Questions about the row below.
1) Give the 2nd entry from the left.
2) Give the entry just left of 110.
3) Give the second entry from the end.
4) Give the third entry from the right.
[130 110 134 109 155 134 134 127 126 109 155]
1) 110
2) 130
3) 109
4) 126

Read these off the matrix that follows.
1) Report the top-left entry.
2) Report the entry in the bottom-right corner.
3) Report the entry directly above the largest entry.
4) Report the 4th entry from the end, reading row by row.
5) Report the second entry, reading row by row.
6) Report the entry in the top-right corner.
7) Report the entry in the bottom-left corner.
8) Report the bottom entry of the column that holds the largest entry.
[[128 135 135 141 139 125 125 130 139 125 126 129 123 129]
 [134 146 147 143 139 134 126 119 128 129 134 127 126 137]
 [119 116 121 125 117 129 135 118 130 142 128 121 128 141]
 [127 137 132 125 124 115 131 128 132 133 126 132 125 111]
 [132 129 130 132 142 145 121 126 123 118 129 113 129 146]
 [116 104 104 110 117 119 128 140 139 118 126 137 122 111]
 [121 121 126 124 130 127 128 130 130 128 128 132 125 134]
 [123 119 124 125 124 132 134 121 116 134 131 124 136 138]
 [125 127 129 127 132 128 130 124 123 132 129 131 128 125]
 [132 126 122 120 117 105 139 121 124 130 128 139 132 122]
 [135 129 133 133 126 120 126 120 122 129 125 136 128 119]
 [118 121 122 121 124 126 131 128 119 138 127 122 130 142]
 [126 129 135 130 129 128 127 131 136 122 125 127 131 139]
 [118 125 132 132 134 128 126 130 128 120 130 142 127 121]
 [134 128 127 121 120 136 131 126 123 137 135 124 131 127]]
1) 128
2) 127
3) 135
4) 135
5) 135
6) 129
7) 134
8) 127

[[112, 136, 126, 144, 110, 129, 146, 127, 116, 127, 145, 126, 119, 128, 127], [137, 131, 129, 132, 116, 124, 147, 119, 123, 137, 153, 128, 127, 120, 123], [124, 133, 126, 132, 129, 141, 113, 127, 112, 133, 125, 124, 119, 136, 126], [114, 134, 127, 132, 134, 142, 114, 128, 115, 137, 114, 122, 109, 137, 127], [114, 138, 124, 126, 138, 134, 125, 129, 124, 142, 129, 126, 110, 123, 126], [105, 140, 129, 156, 129, 142, 119, 145, 125, 134, 127, 119, 121, 125, 132], [155, 112, 132, 115, 129, 119, 127, 122, 144, 124, 145, 120, 151, 139, 117], [124, 113, 136, 123, 132, 133, 116, 131, 122, 130, 115, 120, 141, 129, 123], [121, 133, 134, 138, 115, 127, 123, 139, 129, 126, 126, 122, 136, 125, 129], [129, 138, 128, 126, 127, 133, 139, 116, 112, 127, 134, 142, 110, 128, 126], [129, 132, 123, 126, 126, 121, 138, 125, 130, 124, 131, 133, 126, 122, 132], [122, 114, 122, 103, 121, 115, 144, 110, 124, 110, 121, 134, 133, 124, 126], [143, 115, 115, 119, 118, 115, 146, 115, 127, 119, 135, 128, 131, 126, 126]]
Report the entry just left of the smallest entry.
A: 122
Report the largest entry.
A: 156
The entry just left of the largest entry -> 129
The entry just left of the centre entry is 127
Report the entry just right of the centre entry.
A: 144
The centre entry is 122
The smallest entry: 103
Report the entry just right of the smallest entry.
A: 121

[101 106 123 149]
Read off the smallest entry.
A: 101
The entry just left of the largest entry is 123
Read off the entry just left of 123.
A: 106

data = [121 148 126 124 125 142 133 154 152 139]
The 1st entry from the left -> 121
Read off the entry just right of 152.
Answer: 139
Read off the fifth entry.
Answer: 125

Questions about the array below.
1) Find the largest entry in the first column.
2) Find the largest entry in the last column.
3) Find the first entry on the main diagonal.
4) Find the entry directly above the largest entry.
5) Find the 3rd-last entry, reading row by row.
6) Find the entry directly below the largest entry.
7) Find the entry in the bottom-left corner.
8) Find the last entry in the row that holds the largest entry.
[[129 128 130 130 129 141 124 143 117 127 132 118 112 143 120]
 [146 131 125 132 135 146 139 136 115 127 133 116 103 155 111]
 [112 127 130 124 121 136 109 144 126 124 127 112 123 136 130]
 [126 128 129 123 127 141 125 136 126 126 128 117 112 144 122]
 [118 124 132 110 126 146 126 131 138 125 124 117 103 149 121]
 [126 125 133 119 129 145 127 137 126 127 129 121 104 147 118]
 [126 128 131 136 127 121 122 135 120 130 132 134 139 115 133]
 [124 121 139 115 132 140 132 129 131 132 130 139 107 133 122]
 [134 129 128 130 131 137 131 134 121 128 131 123 116 140 120]
 [120 126 136 139 126 129 110 153 107 130 137 127 132 120 132]
 [133 127 130 128 131 138 132 134 122 129 131 126 114 139 120]
 [118 120 141 114 130 140 127 133 131 132 130 138 109 131 124]]
1) 146
2) 133
3) 129
4) 143
5) 109
6) 136
7) 118
8) 111

Questions about the table below.
1) What is the 4th entry from the end, reading row by row?
2) What is the entry just right of 151?
3) What is the smallest entry in the first row?
4) What is the bottom-right entry?
5) What is the entry in the bottom-left corner?
6) What is the entry just right of the smallest entry?
7) What is the top-left entry?
[[123 137 118 150 151 125]
 [132 129 121 136 138 134]
 [132 127 122 123 126 125]]
1) 122
2) 125
3) 118
4) 125
5) 132
6) 150
7) 123

Questions about the array below. Rows and columns are numbered from 0.
1) Which number is the bottom-left entry?
2) Which number is the entry directly above 122?
3) Which number is the entry in the top-left corner?
4) Which number is the entry in row 1 and column 2?
5) Which number is the entry in row 0 and column 2?
6) Which number is the entry just left of 120?
7) Which number is the entry directly below 143?
8) Which number is the entry in the top-right corner?
130  143  125  126  123  132  124  125  131  129  128  121
131  102  128  138  122  113  125  136  130  131  136  120
125  119  128  128  128  127  124  127  118  127  119  138
1) 125
2) 123
3) 130
4) 128
5) 125
6) 136
7) 102
8) 121

105,130,137,109,155,126,99
Which number is the last entry?
Answer: 99
Which number is the 3rd entry from the left?
Answer: 137
Which number is the median entry?
Answer: 126

x =
[[130 136 126 126 130 131 126 127 125 129 126]
 [130 147 124 122 126 135 124 125 121 131 120]
 [121 125 137 141 124 144 139 135 140 117 135]
 [147 114 118 128 135 111 122 135 126 117 143]
 [105  98 142 123 128 104 129 113 129 156 113]
 [133 135 125 125 135 129 125 127 125 129 127]
 [140 120 120 129 128 117 124 134 127 118 141]
 [122 126 136 138 124 141 138 134 138 118 133]]
Which number is the entry in the top-left corner?
A: 130
Which number is the largest entry in the last column?
A: 143
Which number is the last entry, reading row by row?
A: 133
Which number is the 4th entry in reading order?
A: 126
The minimum is 98
The last entry in the row that holds the smallest entry: 113
The entry directly above the largest entry -> 117
Which number is the largest entry in the first row?
A: 136
Which number is the entry just right of 139?
A: 135
Which number is the third entry in reading order?
A: 126
The largest entry -> 156
Which number is the first entry in the row that holds the smallest entry?
A: 105
Which number is the 1st entry on the diagonal from the top-right corner?
A: 126
The smallest entry in the first row -> 125
Which number is the bottom entry of the column that holds the largest entry?
A: 118
Which number is the entry just left of the largest entry?
A: 129
The bottom-left entry -> 122
Which number is the 2nd entry on the main diagonal?
A: 147
Which number is the third entry from the end, reading row by row?
A: 138
Which number is the third entry on the diagonal from the top-right corner?
A: 140
Which number is the bottom entry of the column that holds the smallest entry?
A: 126
Which number is the largest entry in the first column?
A: 147
The 5th-last entry, reading row by row: 138
The entry directly above the smallest entry -> 114
The 5th entry, reading row by row -> 130
Which number is the entry just right of the smallest entry?
A: 142

grid =
[[132 119 128 126 131 124 129 128 129 126 124 126]
 [128 131 126 127 126 131 128 128 127 128 126 131]
 [126 128 128 130 127 130 129 128 129 128 129 129]
 [123 150 122 126 122 134 121 127 121 135 132 135]
 [126 121 132 131 132 123 130 128 132 128 134 123]
 [128 125 128 128 129 126 128 128 129 128 128 127]
 [128 127 129 129 128 128 129 128 129 128 129 127]
 [127 125 126 128 128 127 128 129 128 129 126 130]
 [130 126 127 127 129 127 128 128 128 127 126 128]]
Rows and columns are numbered from 0.
The entry in the bottom-right corner is 128
Give the entry in the bottom-left corner.
A: 130
The entry in row 0 and column 0: 132
The entry in row 1 and column 0: 128
Give the entry in row 2 and column 0.
A: 126
Give the top entry of the column that holds the smallest entry.
A: 119
Give the entry at row 2, column 2.
A: 128
The entry just right of the smallest entry: 128
Give the entry in row 1 and column 2.
A: 126
The entry at row 2, column 1 is 128
The entry at row 1, column 1 is 131
The bottom entry of the column that holds the smallest entry: 126
The entry in the top-right corner: 126
